These are the activations of a small network on made-up records, seen along a few directions, one row for each record.
Each row is followed by the record's values for the fields DOVI, FOREN, SISO, KAM, NUTU, TOGI.
A field that a record lacks is written none.
The largest differences between rows may come from other fields.
(in the rows, 500 means zero)
Strong random noise was added to every row along 6 fixed directions; ignore it. To show where, here is one row again and again, with new noise each time:
[526 462 566 512 443 631 543 529 481 418 453 536 545 514 405 606 489 573
 492 423 465 584 480 488]
[696 514 505 525 450 515 572 400 599 474 685 542 445 335 402 546 375 652
 571 595 369 689 566 630]
[664 524 368 728 456 634 640 314 494 507 628 293 324 373 442 501 578 496
 497 600 404 549 396 482]
[388 473 482 528 403 593 570 403 613 576 542 548 531 576 434 531 441 736
 716 536 527 767 775 463]
[676 518 628 409 432 540 523 526 503 432 565 548 554 465 463 618 422 479
 468 503 444 600 361 521]
[518 411 246 727 649 665 691 375 451 481 479 287 352 339 428 420 647 591
 491 462 434 321 528 487]
[618 556 512 450 535 358 482 428 498 591 629 487 572 473 558 512 430 526
 530 590 453 535 488 549]
[527 424 408 532 469 761 722 413 581 473 535 399 394 437 438 504 539 564
 614 508 524 576 532 395]

[688 493 466 621 530 442 477 425 510 553 683 384 351 378 618 403 496 428
 458 683 491 557 416 496] | (DOVI sune; FOREN teni; SISO ruzol; KAM lem; NUTU vukot; TOGI dur)
[479 454 489 544 630 472 528 504 313 514 451 293 552 555 648 430 618 318
 417 458 636 334 335 374] | (DOVI sune; FOREN teni; SISO pugo; KAM rivom; NUTU vukot; TOGI none)
[393 490 430 443 533 524 592 455 518 557 430 443 550 527 521 452 569 502
 544 500 592 421 547 511] | (DOVI gal; FOREN rin; SISO pugo; KAM rivom; NUTU ninit; TOGI fir)
[363 461 441 611 576 361 393 465 426 618 408 465 559 656 689 375 535 580
 545 515 568 476 616 532] | (DOVI sune; FOREN teni; SISO ruzol; KAM toz; NUTU ninit; TOGI none)
[240 507 344 431 538 499 585 502 487 599 404 444 540 586 453 436 592 549
 562 481 563 331 554 395] | (DOVI gal; FOREN ras; SISO pugo; KAM rivom; NUTU vukot; TOGI dur)
[364 436 532 333 497 594 541 568 535 474 438 514 617 578 492 469 448 530
 585 458 594 507 528 475] | (DOVI gal; FOREN teni; SISO pugo; KAM rivom; NUTU vukot; TOGI none)
[504 532 610 282 432 476 456 556 528 473 500 535 639 638 529 628 419 419
 556 488 590 617 424 436] | (DOVI sune; FOREN teni; SISO pugo; KAM rivom; NUTU vukot; TOGI fir)
[443 380 403 574 511 681 614 523 460 431 404 416 370 486 448 456 642 489
 469 384 549 462 512 376] | (DOVI sune; FOREN none; SISO ruzol; KAM none; NUTU none; TOGI dur)
[281 433 396 583 473 718 541 558 561 498 355 620 491 589 355 494 609 673
 607 334 507 469 688 386] | (DOVI gal; FOREN rin; SISO pugo; KAM toz; NUTU vukot; TOGI none)
[422 546 453 530 479 591 610 398 479 515 489 362 491 575 453 539 565 545
 561 477 585 495 559 352] | (DOVI gal; FOREN rin; SISO pugo; KAM rivom; NUTU birok; TOGI fir)
[690 528 426 630 513 420 481 436 486 473 616 511 375 292 391 463 502 563
 384 539 297 484 504 628] | (DOVI gal; FOREN none; SISO ruzol; KAM none; NUTU none; TOGI dur)
[607 657 551 661 321 348 363 285 573 622 771 482 414 524 534 529 369 566
 567 701 448 819 577 594] | (DOVI sune; FOREN rin; SISO pugo; KAM toz; NUTU vukot; TOGI fir)
[553 478 498 675 565 464 339 535 415 392 386 507 442 476 564 411 618 418
 322 514 416 402 380 673] | (DOVI sune; FOREN rin; SISO pugo; KAM toz; NUTU birok; TOGI fir)
[335 482 469 584 562 341 384 519 410 518 356 571 602 515 373 458 471 720
 477 369 430 438 770 698] | (DOVI gal; FOREN none; SISO ruzol; KAM none; NUTU none; TOGI fir)
[564 542 587 387 615 398 498 513 444 445 487 544 579 431 449 546 380 509
 442 444 497 390 511 559] | (DOVI gal; FOREN rin; SISO pugo; KAM lem; NUTU birok; TOGI fir)
[579 436 433 505 726 433 481 585 507 492 596 585 459 378 588 450 489 595
 396 384 509 353 637 440] | (DOVI sune; FOREN rin; SISO pugo; KAM toz; NUTU vukot; TOGI dur)
[439 425 633 308 539 550 528 624 551 488 406 578 583 570 633 479 463 486
 565 427 690 535 558 485] | (DOVI sune; FOREN rin; SISO pugo; KAM toz; NUTU ninit; TOGI fir)
[402 401 425 566 511 792 709 525 494 420 349 419 386 515 432 497 626 509
 485 339 618 362 516 385] | (DOVI gal; FOREN rin; SISO pugo; KAM toz; NUTU ninit; TOGI fir)
[583 470 307 495 726 485 667 381 557 546 639 403 378 261 508 336 504 557
 547 560 414 285 553 582] | (DOVI gal; FOREN rin; SISO pugo; KAM rivom; NUTU birok; TOGI none)
[674 517 497 515 450 544 588 469 553 457 571 440 407 445 501 547 488 488
 456 518 465 489 399 455] | (DOVI gal; FOREN teni; SISO ruzol; KAM toz; NUTU ninit; TOGI fir)
[552 574 449 627 466 389 442 408 579 627 646 622 456 483 508 488 458 696
 537 590 446 653 736 517] | (DOVI gal; FOREN rin; SISO pugo; KAM toz; NUTU ninit; TOGI dur)
[507 645 413 484 548 312 486 420 472 657 574 485 568 469 519 515 519 514
 474 559 448 408 512 435] | (DOVI gal; FOREN ras; SISO pugo; KAM rivom; NUTU ninit; TOGI fir)
[314 470 570 496 494 485 374 553 366 493 302 515 618 636 475 555 527 528
 445 308 525 458 555 474] | (DOVI sune; FOREN none; SISO ruzol; KAM none; NUTU none; TOGI fir)
[428 480 447 415 745 221 373 574 410 630 449 583 690 610 726 356 514 500
 481 472 547 265 641 462] | (DOVI gal; FOREN teni; SISO pugo; KAM toz; NUTU birok; TOGI none)
[564 532 524 313 536 399 485 438 586 550 634 467 521 481 580 478 414 467
 575 625 536 547 454 552] | (DOVI sune; FOREN rin; SISO pugo; KAM rivom; NUTU vukot; TOGI fir)
[430 562 393 542 445 524 495 438 545 627 535 493 453 537 456 475 575 525
 569 591 469 527 534 451] | (DOVI gal; FOREN rin; SISO pugo; KAM rivom; NUTU vukot; TOGI dur)
[480 506 478 680 308 616 440 498 578 484 511 608 422 506 310 566 471 653
 543 544 388 735 610 541] | (DOVI gal; FOREN teni; SISO ruzol; KAM lem; NUTU vukot; TOGI dur)
[511 541 353 347 733 145 507 406 423 597 542 409 653 363 553 385 418 496
 498 588 477 192 516 758] | (DOVI gal; FOREN teni; SISO pugo; KAM rivom; NUTU ninit; TOGI fir)
[511 575 354 453 604 269 473 348 479 681 613 373 484 454 608 389 474 453
 559 571 504 398 559 547] | (DOVI sune; FOREN none; SISO ruzol; KAM none; NUTU none; TOGI fir)
[469 447 494 418 603 413 560 472 527 555 517 502 523 514 524 503 458 576
 580 503 613 511 630 472] | (DOVI sune; FOREN rin; SISO pugo; KAM lem; NUTU ninit; TOGI dur)
[243 562 445 752 415 544 462 480 396 539 348 513 556 661 351 582 637 624
 473 331 438 443 574 346] | (DOVI gal; FOREN ras; SISO ruzol; KAM toz; NUTU vukot; TOGI none)
[407 421 506 319 640 386 448 566 449 486 360 455 620 541 526 416 558 473
 577 523 594 338 449 647] | (DOVI sune; FOREN rin; SISO pugo; KAM rivom; NUTU vukot; TOGI fir)
[537 456 376 608 569 446 449 481 530 452 485 550 421 388 370 484 537 648
 478 434 337 484 639 652] | (DOVI sune; FOREN none; SISO ruzol; KAM none; NUTU none; TOGI fir)
[557 583 548 488 471 475 522 387 502 549 593 397 491 482 489 548 447 435
 498 546 513 490 408 460] | (DOVI gal; FOREN rin; SISO pugo; KAM lem; NUTU vukot; TOGI fir)
[499 496 450 571 607 311 460 370 450 583 598 397 535 480 587 416 419 516
 510 569 541 494 549 528] | (DOVI sune; FOREN teni; SISO ruzol; KAM lem; NUTU vukot; TOGI none)
[705 435 585 459 395 764 683 509 507 262 539 381 344 381 414 635 451 357
 406 449 519 558 211 384] | (DOVI sune; FOREN teni; SISO ruzol; KAM lem; NUTU vukot; TOGI fir)
[369 414 284 638 675 487 581 420 477 534 417 364 459 483 522 366 597 603
 541 472 508 291 705 505] | (DOVI gal; FOREN teni; SISO pugo; KAM toz; NUTU birok; TOGI fir)
[375 472 372 418 733 293 469 475 552 657 524 533 552 457 539 338 424 678
 567 537 520 343 749 585] | (DOVI gal; FOREN rin; SISO pugo; KAM lem; NUTU vukot; TOGI dur)
[585 661 219 756 591 314 499 285 520 673 733 379 352 356 526 413 558 540
 520 581 346 362 509 483] | (DOVI sune; FOREN ras; SISO ruzol; KAM toz; NUTU vukot; TOGI none)
[484 458 490 561 277 643 600 347 569 421 576 433 342 494 405 524 458 475
 656 692 469 774 470 667] | (DOVI sune; FOREN teni; SISO pugo; KAM rivom; NUTU birok; TOGI fir)
[595 554 422 561 653 261 403 396 486 606 614 461 474 428 548 477 479 560
 466 581 418 422 526 611] | (DOVI sune; FOREN rin; SISO pugo; KAM lem; NUTU ninit; TOGI fir)

Which values does each new row have?
[419 351 380 510 597 579 644 482 564 515 510 437 367 432 520 345 528 641
 601 472 583 526 739 462] | (DOVI sune; FOREN none; SISO ruzol; KAM none; NUTU none; TOGI dur)
[436 424 375 684 521 561 579 401 508 540 484 467 462 494 444 454 514 646
 574 498 512 562 699 464] | (DOVI gal; FOREN teni; SISO ruzol; KAM lem; NUTU ninit; TOGI none)
[296 483 739 262 485 343 338 635 385 476 341 599 840 769 622 618 393 455
 470 336 698 492 506 386] | (DOVI sune; FOREN teni; SISO ruzol; KAM toz; NUTU vukot; TOGI fir)
[465 367 366 412 640 578 566 556 525 448 421 516 429 371 520 348 537 531
 557 548 461 385 532 644] | (DOVI sune; FOREN teni; SISO pugo; KAM rivom; NUTU birok; TOGI dur)
[408 496 553 401 483 450 486 517 549 491 452 658 605 526 361 511 392 611
 570 475 497 552 590 611] | (DOVI gal; FOREN rin; SISO pugo; KAM lem; NUTU vukot; TOGI none)
[166 375 437 472 496 664 603 564 562 441 264 609 577 570 378 517 559 687
 604 346 577 545 743 510] | (DOVI sune; FOREN ras; SISO pugo; KAM rivom; NUTU ninit; TOGI fir)
[500 442 540 391 720 310 401 577 449 457 482 574 653 378 488 474 435 564
 377 425 429 256 533 708] | (DOVI gal; FOREN rin; SISO pugo; KAM rivom; NUTU vukot; TOGI fir)
[496 510 374 363 562 600 716 425 662 575 637 476 409 366 522 396 504 515
 649 579 457 427 531 420] | (DOVI gal; FOREN ras; SISO pugo; KAM rivom; NUTU birok; TOGI none)
[459 467 476 416 519 553 521 565 596 501 472 634 527 543 548 459 466 600
 584 479 552 558 724 384] | (DOVI gal; FOREN teni; SISO pugo; KAM toz; NUTU birok; TOGI fir)
[547 385 542 643 494 651 575 548 459 351 488 427 435 458 517 481 510 516
 438 384 581 535 484 422] | (DOVI sune; FOREN teni; SISO ruzol; KAM toz; NUTU vukot; TOGI none)
[487 491 423 703 645 392 372 510 339 573 452 430 513 559 595 444 642 455
 343 358 467 371 517 417] | (DOVI sune; FOREN none; SISO ruzol; KAM none; NUTU none; TOGI none)
[706 448 446 831 581 455 487 433 480 379 554 407 292 303 424 440 500 594
 399 585 326 583 551 705] | (DOVI sune; FOREN teni; SISO pugo; KAM lem; NUTU birok; TOGI fir)
[598 458 432 718 530 477 550 382 512 522 644 377 385 428 559 419 483 598
 560 559 518 621 630 477] | (DOVI sune; FOREN teni; SISO ruzol; KAM toz; NUTU vukot; TOGI none)
[512 422 526 351 482 631 560 551 515 403 434 608 519 479 462 516 495 477
 542 456 522 527 401 568] | (DOVI sune; FOREN rin; SISO pugo; KAM rivom; NUTU ninit; TOGI none)
[510 477 586 615 396 646 506 462 422 394 444 461 461 523 430 549 548 452
 452 487 503 610 328 572] | (DOVI sune; FOREN rin; SISO pugo; KAM rivom; NUTU ninit; TOGI none)
[493 458 427 360 523 642 694 461 610 555 566 512 448 457 522 475 512 551
 599 525 610 523 602 357] | (DOVI gal; FOREN rin; SISO pugo; KAM rivom; NUTU ninit; TOGI dur)
[781 477 597 149 623 278 604 491 665 587 773 549 530 334 758 376 236 422
 624 704 597 593 487 579] | (DOVI sune; FOREN teni; SISO ruzol; KAM lem; NUTU ninit; TOGI none)
[502 461 532 327 381 593 553 510 604 523 503 590 517 599 609 492 461 435
 666 554 603 653 456 396] | (DOVI sune; FOREN teni; SISO ruzol; KAM toz; NUTU ninit; TOGI none)
[401 480 423 616 624 349 375 527 409 566 392 547 598 577 567 447 495 568
 435 426 485 434 584 603] | (DOVI sune; FOREN teni; SISO ruzol; KAM lem; NUTU ninit; TOGI none)
[343 435 564 440 457 618 520 619 509 396 362 626 610 601 420 489 475 606
 546 396 544 585 634 535] | (DOVI gal; FOREN teni; SISO pugo; KAM rivom; NUTU birok; TOGI none)
